Each row has a name. Each piece below is followed by the name of the row it came from, unless a question asks for something else. Each question is about the rows just above it.

[ 0.75, -0.31,  0.29, -0.65,  0.26,  0.21, -0.39, -0.37, -0.81,  0.72,
 -0.46,  0.15,  0.21,  0.56,  0.52, -0.58,  0.74, -0.13,  0.07, -0.20,
  0.24] -> fotif
[-0.07,  0.29, -0.34,  0.66, -0.25, -0.51, -0.27,  0.65,  0.80, -0.51,
 -0.32, -0.18, -0.60,  0.04, -0.76, -0.51, -0.48, -0.39,  0.55, -0.72,
  0.03] -> ped
[ 0.24, -0.39, -0.19,  0.21,  0.72,  0.52, -0.46,  0.29,  0.21, -0.65,
 -0.31,  0.56,  0.07,  0.75,  0.26, -0.58, -0.13,  0.74,  0.15, -0.81,
 -0.37] -> pom
[ 0.64, -0.66, -0.38, -0.45,  0.73,  0.24, -0.70, -0.72, -0.76, -0.50,
  0.81, -0.30, -0.43,  0.00,  0.74,  0.26, -0.82, -0.78,  0.19, -0.45,
 -0.78] -> nilis
[-0.07, -0.39,  0.03, -0.34,  0.80,  0.67, -0.48, -0.19,  0.04, -0.27,
 -0.72, -0.51,  0.65, -0.51, -0.51,  0.55,  0.29, -0.32, -0.60, -0.76,
 -0.25] -> fofiv
[-0.32, -0.34, -0.07,  0.67,  0.29,  0.04, -0.51, -0.51, -0.76, -0.72,
 -0.25, -0.39, -0.51, -0.27, -0.60, -0.18,  0.80,  0.65,  0.03, -0.48,
  0.55] -> gopiz
Put [-0.76, -0.72, -0.60, -0.51, -0.51, -0.51, -0.48, -0.39, -0.34, -0.32,
 -0.27, -0.25, -0.18, -0.07,  0.03,  0.04,  0.29,  0.55,  0.65,  0.66,
  0.80] back in order: which row is it?  ped
Put [-0.31,  0.07,  0.24,  0.75,  0.29,  0.52, -0.37,  0.15, -0.39,  0.74,
 -0.46,  0.56,  0.21, -0.81,  0.26,  0.21, -0.20,  0.72, -0.13, -0.58,
 -0.65] back in order: which row is it?  fotif
Which row holds these entries in another order? [-0.25,  0.80, -0.48, -0.39, -0.51,  0.55, -0.51,  0.65,  0.67,  0.04,
 -0.32,  0.29, -0.76,  0.03, -0.60, -0.07, -0.34, -0.72, -0.27, -0.19,
 -0.51]  fofiv
[ 0.24, -0.20,  0.07, -0.13,  0.74, -0.58,  0.52,  0.56,  0.21,  0.15,
 -0.46,  0.72, -0.81, -0.37, -0.39,  0.21,  0.26, -0.65,  0.29, -0.31,
  0.75] is which row reordered?  fotif
[-0.76, -0.72, -0.60, -0.51, -0.51, -0.51, -0.48, -0.39, -0.34, -0.32,
 -0.27, -0.25, -0.18, -0.07,  0.03,  0.04,  0.29,  0.55,  0.65,  0.67,
  0.80] is which row reordered?  gopiz

[ 0.53,  0.06,  0.61, -0.93,  0.69] : Geti
[ 0.56,  0.06,  0.61, -0.43, -0.20] : fofiv
[ 0.61, -0.20, -0.43,  0.07,  0.53] : nilis
[ 0.53,  0.06,  0.61, -0.43, -0.20] : moti
[ 0.69, -0.93,  0.61,  0.06,  0.53] is which row reordered?  Geti
[-0.20,  0.53,  0.06,  0.61, -0.43] is which row reordered?  moti

[-0.04, -0.21, -0.16, -0.04, -0.24, -0.30,  0.00, -0.13,  0.32] = fotif
[-0.35, -0.07,  0.28, -0.34, -0.47, -0.07,  0.50,  0.03, -0.24] = pom
[-0.09, -0.21, -0.16,  0.15,  0.32,  0.27, -0.38, -0.03, -0.19] = nilis
[-0.25, -0.36, -0.18, -0.34, -0.27, -0.28, -0.18, -0.11,  0.10] = kag
[ 0.08, -0.29, -0.18,  0.06,  0.07,  0.04, -0.12, -0.21,  0.06] = supe
[ 0.30, -0.37, -0.39, -0.15, -0.70, -0.57,  0.35, -0.36,  0.89] = gopiz
[-0.07, -0.35, -0.24,  0.03,  0.50,  0.28, -0.47, -0.07, -0.33] = moti
[-0.29,  0.06, -0.18,  0.08,  0.05, -0.21, -0.12,  0.06,  0.07] = ped
[-0.11, -0.12, -0.21,  0.01, -0.17, -0.17, -0.15, -0.05,  0.26] = Geti
[-0.19, -0.08, -0.28, -0.34, -0.31, -0.32, -0.03, -0.40,  0.04] = bep
[-0.12, -0.29,  0.06, -0.21,  0.06,  0.07, -0.18,  0.04,  0.08] is which row reordered?  supe
Put [-0.47, -0.35, -0.34, -0.24, -0.07, -0.07,  0.03,  0.28,  0.50] back in order: which row is it?  pom
Put [-0.30, -0.13, -0.24, -0.21, -0.04, -0.16,  0.32,  0.00, -0.04] back in order: which row is it?  fotif
Put [-0.33, -0.07, -0.35, -0.24,  0.03,  0.50,  0.28, -0.47, -0.07] back in order: which row is it?  moti

[-0.38,  0.05,  0.32, -0.11, -0.43,  0.68,  0.49, -0.17,  0.79, -0.26,
  0.18,  0.24, -0.40,  0.81,  0.01, -0.04,  0.70, -0.19]  fofiv
[-0.40,  0.70,  0.81,  0.49,  0.68,  0.01, -0.17, -0.04,  0.32, -0.42,
 -0.26,  0.24, -0.11,  0.18, -0.19,  0.79,  0.05, -0.38]  bep
[ 0.01,  0.24,  0.32, -0.17,  0.79, -0.26,  0.81, -0.38, -0.18,  0.49,
  0.70, -0.40, -0.04,  0.18, -0.11,  0.05,  0.68, -0.42]  gopiz
[ 0.02,  0.26,  0.36,  0.63,  0.67,  0.05,  0.17, -0.04,  0.18,  0.29,
  0.18,  0.27, -0.15,  0.46,  0.09, -0.07,  0.31,  0.46]  nilis
[-0.18, -0.42,  0.70, -0.26, -0.40,  0.24, -0.11,  0.05, -0.18,  0.32,
  0.01,  0.68,  0.81,  0.79,  0.18, -0.38, -0.04,  0.49]  pom
[ 0.49, -0.40, -0.38,  0.32,  0.05, -0.26,  0.70,  0.81, -0.19, -0.11,
 -0.43,  0.24, -0.04,  0.79, -0.17,  0.18,  0.68,  0.01] is which row reordered?  fofiv
Which row holds these entries in another order? [-0.43, -0.40, -0.38, -0.26, -0.19, -0.17, -0.11, -0.04,  0.01,  0.05,
  0.18,  0.24,  0.32,  0.49,  0.68,  0.70,  0.79,  0.81]  fofiv
Put [-0.17, -0.04,  0.32, -0.42, -0.26,  0.24, -0.11,  0.18, -0.19,  0.79,
  0.05, -0.38, -0.40,  0.70,  0.81,  0.49,  0.68,  0.01] back in order: which row is it?  bep
Which row holds these entries in another order? [ 0.01, -0.38, -0.26,  0.05, -0.18, -0.40,  0.32,  0.79,  0.81,  0.49,
 -0.42,  0.24,  0.18, -0.04,  0.68, -0.18, -0.11,  0.70]  pom
Put [-0.42,  0.68,  0.05, -0.11,  0.18, -0.04, -0.40,  0.70,  0.49, -0.18,
 -0.38,  0.81, -0.26,  0.79, -0.17,  0.32,  0.24,  0.01] back in order: which row is it?  gopiz
Which row holds these entries in another order? [ 0.18, -0.38, -0.40, -0.42,  0.01, -0.11, -0.18,  0.81, -0.04,  0.70,
 -0.26,  0.79,  0.05,  0.49, -0.17,  0.24,  0.32,  0.68]  gopiz
Which row holds these entries in another order? [-0.38,  0.05,  0.79, -0.19,  0.18, -0.11,  0.24, -0.26, -0.42,  0.32,
 -0.04, -0.17,  0.01,  0.68,  0.49,  0.81,  0.70, -0.40]  bep

[ 0.34,  0.75, -0.37,  0.21,  0.39, -0.39,  0.10,  0.57] -> fofiv
[-0.02, -0.10, -0.30,  0.50, -0.19, -0.29, -0.19, -0.61] -> zufu
[ 0.34,  0.75, -0.37,  0.21,  0.39, -0.39, -0.04,  0.03] -> moti
[ 0.01,  0.54, -0.05, -0.22, -0.24,  0.05, -0.13,  0.57] -> pom
[-0.82, -0.40,  0.14,  0.48, -0.46, -0.03, -0.09,  0.35] -> nilis
Which row holds these entries in another order? [-0.61, -0.30, -0.29, -0.19, -0.19, -0.10, -0.02,  0.50]  zufu
Put [ 0.57, -0.13,  0.05, -0.24, -0.22, -0.05,  0.54,  0.01] back in order: which row is it?  pom

[-0.09, -0.03, -0.14, -0.11, -0.09,  0.11] = fotif
[ 0.06, -0.10,  0.39,  0.08,  0.06, -0.13] = fofiv
[ 0.01,  0.08,  0.27, -0.07, -0.08,  0.06] = pom
[ 0.01,  0.28,  0.46,  0.06, -0.04, -0.10] = supe
[ 0.20, -0.19,  0.70,  0.07,  0.08, -0.18] = moti
[ 0.08, -0.08,  0.27,  0.06,  0.02, -0.07] = Geti
[-0.15,  0.03, -0.19, -0.06,  0.01,  0.05] = kag
[ 0.29, -0.35,  0.47,  0.35,  0.42, -0.41] = bep
[ 0.06, -0.07,  0.22,  0.04,  0.01, -0.05] = nilis
[-0.47,  0.44, -0.02, -0.04,  0.10, -0.07] = ped
[-0.03, -0.19,  0.70,  0.07,  0.08, -0.18] = gopiz
[-0.07,  0.02,  0.06,  0.27, -0.08,  0.08] is which row reordered?  Geti
[-0.10, -0.04,  0.01,  0.06,  0.28,  0.46] is which row reordered?  supe

[-0.47,  0.66, -0.50, -0.44,  0.61, -0.57, -0.45, -0.56, -0.57, -0.50,
 -0.66, -0.56, -0.49, -0.64, -0.59, -0.60, -0.02, -0.60, -0.50, -0.66,
 -0.48, -0.68, -0.76, -0.45, -0.68, -0.54,  0.12, -0.51, -0.65, -0.59,
 -0.36, -0.53,  0.64, -0.51, -0.40,  0.37, -0.48, -0.47, -0.27, -0.48,
 -0.38, -0.43,  0.39, -0.50]  pom
[ 0.56,  0.63,  0.53,  0.67, -0.09,  0.50,  0.34,  0.66,  0.62,  0.64,
  0.65,  0.64,  0.65,  0.63,  0.51,  0.70,  0.38, -0.05, -0.09,  0.61,
  0.72,  0.51,  0.77,  0.62,  0.52,  0.59,  0.69,  0.37,  0.69,  0.57,
  0.64,  0.54,  0.50,  0.68,  0.61,  0.66,  0.08,  0.56,  0.70,  0.69,
  0.66,  0.55,  0.48,  0.63]  fotif
[ 0.63,  0.34,  0.70,  0.63, -0.06,  0.69,  0.67,  0.61, -0.09,  0.61,
  0.62,  0.38,  0.64,  0.50,  0.66,  0.59,  0.55,  0.77,  0.69,  0.69,
  0.65,  0.50,  0.68,  0.70, -0.09,  0.52,  0.51,  0.56,  0.57,  0.62,
  0.64,  0.48,  0.37,  0.66,  0.65,  0.08,  0.64,  0.72,  0.54,  0.53,
  0.63,  0.56,  0.51,  0.66]  gopiz
[-0.09, -0.09, -0.05,  0.08,  0.34,  0.37,  0.38,  0.48,  0.50,  0.50,
  0.51,  0.51,  0.52,  0.53,  0.54,  0.55,  0.56,  0.56,  0.57,  0.59,
  0.61,  0.61,  0.62,  0.62,  0.63,  0.63,  0.63,  0.64,  0.64,  0.64,
  0.65,  0.65,  0.66,  0.66,  0.66,  0.67,  0.68,  0.69,  0.69,  0.69,
  0.70,  0.70,  0.72,  0.77] is which row reordered?  fotif
[-0.76, -0.68, -0.68, -0.66, -0.66, -0.65, -0.64, -0.60, -0.60, -0.59,
 -0.59, -0.57, -0.57, -0.56, -0.56, -0.54, -0.53, -0.51, -0.51, -0.50,
 -0.50, -0.50, -0.50, -0.49, -0.48, -0.48, -0.48, -0.47, -0.47, -0.45,
 -0.45, -0.44, -0.43, -0.40, -0.38, -0.36, -0.27, -0.02,  0.12,  0.37,
  0.39,  0.61,  0.64,  0.66] is which row reordered?  pom
Put [ 0.66,  0.63,  0.34,  0.70,  0.63, -0.06,  0.69,  0.67,  0.61, -0.09,
  0.61,  0.62,  0.38,  0.64,  0.50,  0.66,  0.59,  0.55,  0.77,  0.69,
  0.69,  0.65,  0.50,  0.68,  0.70, -0.09,  0.52,  0.51,  0.56,  0.57,
  0.62,  0.64,  0.48,  0.37,  0.66,  0.65,  0.08,  0.64,  0.72,  0.54,
  0.53,  0.63,  0.56,  0.51] back in order: which row is it?  gopiz
Put [ 0.50,  0.68,  0.61,  0.66,  0.08,  0.56,  0.70,  0.69,  0.66,  0.55,
  0.48,  0.63,  0.56,  0.63,  0.53,  0.67, -0.09,  0.50,  0.34,  0.66,
  0.62,  0.64,  0.65,  0.64,  0.65,  0.63,  0.51,  0.70,  0.38, -0.05,
 -0.09,  0.61,  0.72,  0.51,  0.77,  0.62,  0.52,  0.59,  0.69,  0.37,
  0.69,  0.57,  0.64,  0.54] back in order: which row is it?  fotif
Put [-0.09, -0.09, -0.06,  0.08,  0.34,  0.37,  0.38,  0.48,  0.50,  0.50,
  0.51,  0.51,  0.52,  0.53,  0.54,  0.55,  0.56,  0.56,  0.57,  0.59,
  0.61,  0.61,  0.62,  0.62,  0.63,  0.63,  0.63,  0.64,  0.64,  0.64,
  0.65,  0.65,  0.66,  0.66,  0.66,  0.67,  0.68,  0.69,  0.69,  0.69,
  0.70,  0.70,  0.72,  0.77] back in order: which row is it?  gopiz

[ 0.12, -0.13,  0.40,  0.04,  0.03, -0.14,  0.12, -0.13,  0.06, -0.23] = ped
[ 0.40,  0.11, -0.14, -0.13,  0.03, -0.23,  0.12,  0.04,  0.06, -0.13] = moti
[-0.14,  0.03, -0.23,  0.12,  0.04,  0.19, -0.13,  0.40, -0.14,  0.06] = Geti
Which row holds these entries in another order? [-0.23,  0.06, -0.13,  0.12, -0.14,  0.03,  0.04,  0.40, -0.13,  0.12]  ped
Put [-0.13,  0.06,  0.04,  0.12, -0.23,  0.03, -0.13, -0.14,  0.11,  0.40] back in order: which row is it?  moti
[ 0.06, -0.14,  0.40, -0.13,  0.19,  0.04,  0.12, -0.23,  0.03, -0.14] is which row reordered?  Geti
[-0.23, -0.14, -0.14, -0.13,  0.03,  0.04,  0.06,  0.12,  0.19,  0.40] is which row reordered?  Geti
Which row holds these entries in another order? [-0.14, -0.13, -0.13,  0.06,  0.03,  0.40,  0.11,  0.04, -0.23,  0.12]  moti
Which row holds these entries in another order? [-0.23, -0.14, -0.13, -0.13,  0.03,  0.04,  0.06,  0.12,  0.12,  0.40]  ped

